Each row below holds a small network's activations on one input, seen along a few directions.
Each table varies a few parts of the input and shows all the possible inputs, shuffled.
Descriptions start from the smaller parts, as in this example, which fits no table here: ring(8) and (point or ring(11) or (values(2) and line(6))).
Shared parts are said once, and a part with two or three values counts as separate values.
(in the rows, 128 means zero)

Other details of the inputs vary at random and push rows far along two fixed directions, the same in every table; ignore that.

Rows:
row 1: [143  73 124  94 159 111 117 107 124 157  53  73 161 126  46]
row 2: [146 175 135 182 138 124 159 148 117  91 181 143 109 203 214]
row 3: [131 159 137 171 131 179 151 183  96  59 164 170 121 138 229]
row 4: [ 84 148 165 112  73  97 137 139 132 158 151 162 112 147 160]
row 5: [129 171 122 183 132 115 156 155 134  78 183 168 112 210 214]
row 6: [204 112  74 159 229 117 122 149 117 124 105 114 114 173 131]
row 7: [ 74 159 173 102  88 112 130 145 121 169 131 142 124 132 147]
row 8: [164  79 119  92 168 104  99 124 112 192  42  90 146 113  56]
row 9: [ 54 151 181  79  39  85 122 100 162 175 130 119  96 114 113]
row 10: [105  76 126  80 118 136  87  73 118 152  82  96 160  78  19]
row 11: [217  97  89 149 210  99 146 148  98 112  99 135 148 173 129]
row 12: [ 53 151 190  85  31  97 111  92 137 186 118 126 144 124 121]
row 13: [ 80 130 167 112  86 182 131 132 117 113 135 111 127 106 151]
row 14: [193 100  59 143 218 141 139 155 120  82 121 138 125 116 113]
row 15: [167 102  70 144 213 111 134 164 116  78  92 135 164 179 104]
row 16: [ 88 165 158 129 102 125 115 110 142 165 135  88 103 150 156]
row 17: [198  94 111 119 150 149 105  84 143 150  94  98 143  90  52]
row 18: [197  73 115  97 150 135 104  86 121 144  74 114 153  80  54]
row 19: [134 177 134 190 149 128 156 150 124  79 177 127 115 204 209]
row 20: [119 161 101 182 125 141 176 174 113  58 196 182 100 144 198]
row 21: [138  69 111  85 171 148  93 123 117 131  92  93 155  84  44]
row 22: [115 162 129 167 138 162 149 189  95  59 190 183 124 138 223]
row 23: [153  74 134  59 131  92  88  81 127 237  45  77 138  97  42]
row 24: [140 175 114 169 127 176 170 167 117  65 170 157  97 143 218]
row 25: [ 63 160 165 103  19 134 135  72 137 151 155 131 112  94 116]
row 26: [126 179 116 164 127 103 171 160 126  60 170 167 108 198 207]
row 27: [ 58 150 182  83  67 106 109  85 162 209 135 108  98 118 124]
row 28: [198 115  70 147 221 105 139 160 111 104  89 114 108 161 127]
row 29: [ 57 160 166  96  87 125 137 150 129 151 134 121 127 142 136]
row 30: [ 81 131 176 121  85 175 143 110 110 107 136 121 134 113 135]
row 31: [173  98  80 147 221 133 144 185 101 101  78 112 140 170 118]
row 32: [114 162 126 183 141 115 161 177 141  86 184 180  95 194 213]
row 33: [197  67 101  86 159 142  89 103 129 157  67 104 148  70  67]
row 34: [191 103  62 165 227 151 129 154 145  90 130 121 143 111 119]
row 35: [122  70 128  89 116 113  73 102 117 165  92 114 147  58  35]
row 36: [ 92 153 161 111  63  97 137 113 130 152 146 152 131 160 165]
row 37: [ 98 153 115 176 137 160 156 192  90  41 197 174 128 154 194]
row 38: [197  89  94 108 164 155  92  99 151 160  86  89 136  77  66]
row 39: [138  86 112 123 175  90  95 117 168 150  87 102 129 131  59]
row 40: [ 55 156 181 109  47 102 104  76 171 170 139  99 123 143 124]
row 41: [ 37 147 184  75  42 108 112 122 146 176 125 112 133 122  95]
row 42: [200  99  96 156 214 108 143 160  94 103  86 133 157 166 122]
row 43: [167  64  91 105 148 111  97 115 123 147 104 131 145  75  61]
row 44: [ 81 149 138 162  81 142 141 130 157 122 180 136 122 102 159]
row 45: [212 114  68 168 216 169 124 151 139  89 115 106 138 117 125]
row 46: [117 166 118 187 128 153 155 165  84  46 182 198 132 152 206]
row 47: [ 69 143 158 127  37 137 130 103 160 163 177 136 113  85 142]
row 48: [183  99  85 150 214  95 125 189 109 102  98 160 145 160 103]
row 49: [ 71 169 161  97  85 101 140 123 143 153 140 127  92 131 153]
row 50: [217 114  82 179 211 163 135 135 131  81 121 115 147 128 106]
row 51: [ 96 146 150 107  76 145 130 126 128 136 172 152 124  94 178]
row 52: [ 73 152 196  75  27  93 125  65 145 189 119  80 108 115 111]
row 53: [ 76 152 163 103  53 152 121  94 164 174 168 120 115  77 147]
row 54: [175  69 128 103 160 142  95  92 108 136  63 110 157  78  43]
row 55: [ 61 146 188  66  51 100 120  99 138 217 127 127 114 113 128]
row 56: [147 173 126 178 123 169 182 149 108  55 173 165 105 153 197]
row 57: [ 75 149 166 102  23 132 124  82 126 152 159 151 131  92 142]
row 58: [142  95 108 107 195 100  93 108 158 167  79  86 127 124  60]
row 59: [102 162 141 151  60 148 142 103 144 128 178 150 123 117 156]
row 60: [196 107  59 187 206 142 132 136 136  80 126 133 153 127  98]
Each input here is: values(2) and ring(5) and line(6).
The inputs of row 18 and row 54 match in every part but the line(6) part. If row 4 is changed in the same way as row 18 into row 54, which row does it become?
Answer: row 48
The inputs of row 12 and row 5 match in every part but the line(6) part. If row 8 is changed in the same way as row 12 into row 5, which row does it become?
Answer: row 6
Change only the line(6) part in row 52. List by row number the other rows that result.
Answer: row 1, row 2, row 11, row 19, row 42
Change only the ring(5) part in row 16. List by row number the other rows that result.
Answer: row 19, row 39, row 40, row 58
Change only the values(2) part in row 55. List by row number the other rows that result.
Answer: row 51
Change only the line(6) part in row 10. List by row number the other rows that result.
Answer: row 25, row 46, row 57, row 59, row 60

Rows:
row 61: [ 91 157 140 121 108 126 137 150 122 135 153 157 112 117 163]
row 62: [108 103 131 108 121 128 112 120 126 130 104 128 160 113  81]
row 63: [192 112  91 161 186 145 150 142 105  87 124 138 134 132 132]
row 64: [109 147 148 123  90 144 151 141 109 100 145 157 142 133 154]
row 65: [163 105  73 155 222 121 151 186  98  52 114 156 137 162 130]
row 66: [111 153 146 143  98 112 145 127 142 145 141 139 117 164 156]
row 67: [102 146 129 135  98 129 139 128 142 130 147 133 107 133 142]
row 68: [ 87 133 158 118  97  98 133 135 102 126 130 133 122 161 145]
row 69: [150  92 140  90 131 146 100  86 130 162  77  88 133  83  74]
row 70: [124 132 144 121  85 139 131 140 120 131 147 151 130 105 161]
row 71: [174 117  85 178 201 144 141 160 115  75 142 141 139 147 137]
row 72: [131  79 119  98 130 120  90 110 140 172  97 122 153  79  67]
row 73: [101 150 146 139 105 147 122 128 129 127 144 118 133 115 141]
row 74: [161  99 112 134 179 151 109 133 129 118 107 108 139 120 103]
row 75: [123 121 129 113 127 124 129 120 139 147 118 104 122 114  99]
row 76: [108 146 154 135 102 110 146 126 134 145 139 125 123 160 159]
row 77: [179 114  92 148 206 104 130 172  99 114 123 161 123 163 134]
row 78: [123 154 133 133  91 136 133 103 131 114 162 143 116 117 157]
row 79: [106 138 130 135 104 130 118 108 149 122 163 133 124 117 135]
row 80: [136 102 123  92 135 123  99 106 140 171  77  83 132  96  55]
row 81: [105 167 150 132 104 119 136 134 127 141 136 123 124 160 168]
row 82: [107 152 153 117 112 123 136 126 131 146 134 115 125 163 175]
row 83: [139  83 114 106 133 123  90  86 145 167 100  93 143  87  40]
row 84: [144 109 137 112 119 143 113 100 125 151  98 101 134  91  90]
row 85: [100 148 146 111 114 143 131 132 134 132 135 113 112 130 155]
row 86: [182 124  93 162 193  95 139 150 143  99 121 147 126 174 138]
row 87: [123 150 134 134  91 144 138 108 122 122 151 139 121 120 146]
row 88: [105 151 134 132 102 119 134 127 154 122 157 135 104 130 148]
The inputs of row 75 and row 76 match in every part but one. If row 65 is changed in the same way as row 75 into row 76, which row does it become?
Answer: row 68
What do these inputs look like to the network?
Answer: line(4) and (values(2) or line(5))
Change only the line(4) part in row 70. List by row number the other rows that result.
Answer: row 61, row 72, row 77
Change only the line(4) part in row 82. List by row number the other rows that result.
Answer: row 69, row 74, row 85

Rows:
row 89: [153 153 114 150 163 105 153 139 120 112 128 127 108 191 166]
row 90: [ 74 123 170  85  64 142 120  96 128 157 111 104 138  92  86]
row 91: [133 140 124 145 164 108 143 169 110 116 121 143 142 191 165]
row 92: [ 32 206 176 150  28 136 165 147 143 124 213 172  91 145 240]
row 93: [ 99 136 174  89  50 123 112  71 149 189 130 115 124  86 106]
row 94: [155 142 112 177 150 159 143 136 125  89 146 130 128 141 153]
row 95: [153 133 108 146 157 160 139 158 114  98 148 137 124 128 171]
row 96: [ 78 139 168  97  47 122 100  68 166 173 132  98 124 100  93]
row 97: [138 143 117 153 145 131 147 170  94  82 147 177 129 147 171]
row 98: [106 124 175  95  56 146 107  66 141 183 120  96 129  78 110]
row 99: [159 139  99 159 144 116 151 141 137  97 154 152 124 151 154]
row 100: [178  58  82 110 189  91  97 124 114 143  73 120 154 109  35]
row 101: [145 129 117 140 146 150 147 161  96  79 128 154 137 134 160]
row 102: [141 144 126 149 171 108 145 171 129 117 125 128 108 180 167]
row 103: [ 59 121 176  85  60 118 108  92 136 164 128 115 134 104  91]
row 104: [172  68  79 113 208 112  89 115 149 137  75  97 144 101  35]
row 105: [138 142 107 159 163 158 143 157 122  90 149 127 127 132 155]
row 106: [193  67  81 103 200 120  95 122 132 156  74 113 139  93  46]
What do these inputs look like to the network?
Answer: values(3) and (point or ring(5))
Change only the values(3) part in row 103. List by row number the other rows that result.
Answer: row 96, row 104

Rows:
row 107: [ 96 147 150 117  97 108 132 125 138 152 135 126 117 143 140]
row 108: [105 143 148 124  91 141 129 113 136 136 144 124 120 114 140]
row 109: [106 140 145 116 109 108 129 126 134 149 125 124 118 143 136]
row 110: [167  73 104  99 163 118  97 104 128 154  74 104 148  93  42]
row 111: [102 139 149 120  89 136 131 120 125 136 140 135 127 117 141]
row 112: [166 125  98 152 191 112 140 163 117 104 119 140 127 170 145]
row 113: [164 135  95 172 181 149 151 168 110  70 146 151 129 153 168]
row 114: [179 128  86 170 187 141 149 165 111  72 142 157 130 151 160]
row 115: [ 99 144 148 123  92 142 129 118 131 132 145 125 123 116 141]
row 116: [172  67 107  86 179  92  88 102 136 182  53  85 144 112  30]
row 117: [172  78 106 103 163 126  97  98 136 156  76  92 144  91  45]
row 118: [161 126  98 154 186 109 141 159 119  98 122 140 127 174 142]
row 119: [175 125  84 170 187 137 144 162 120  76 145 156 130 147 153]
row 120: [108 141 148 121  87 138 129 114 131 138 142 130 125 114 142]
row 121: [167  70 109  87 175  89  89  98 138 179  52  84 146 117  26]
row 122: [175 128  87 169 185 139 148 163 114  72 145 157 128 150 159]
row 123: [118 136 142 126 103 142 128 116 131 134 135 121 125 114 135]
row 124: [103 132 141 121 101 135 124 123 132 132 138 129 129 114 128]
row 125: [ 97 140 152 118  91 140 129 122 126 134 138 129 127 115 137]
row 126: [ 94 149 151 121  96 107 133 123 138 146 136 125 119 149 141]
row 127: [ 99 139 148 119  89 132 129 119 127 135 143 134 124 115 137]
row 128: [ 98 147 156 118 100 110 130 123 132 150 131 124 121 149 145]
row 129: [165 124  88 167 182 134 144 165 114  77 143 158 132 147 150]
row 130: [103 142 150 122  93 143 130 119 129 134 140 123 127 115 142]
row 131: [ 95 141 150 119  91 138 130 123 128 130 142 131 125 117 140]
row 132: [103 143 146 127  91 139 127 113 141 137 146 126 121 113 138]
row 133: [ 98 139 152 117  91 140 130 122 126 134 138 129 128 115 139]
row 134: [ 97 144 146 126  92 141 128 118 136 133 148 126 124 116 140]
What do these inputs look like to the network?
Answer: line(4) and (values(2) or ring(5))
The inputs of row 113 and row 115 match in every part but the line(4) part. If row 114 is changed in the same way as row 113 into row 115, which row does it become?
Answer: row 122
Change only the ring(5) part in row 129. List by row number the other rows that result.
Answer: row 119, row 124, row 132, row 134
Change only the ring(5) part in row 120. List by row number the other rows that result.
Answer: row 111, row 123, row 130, row 133
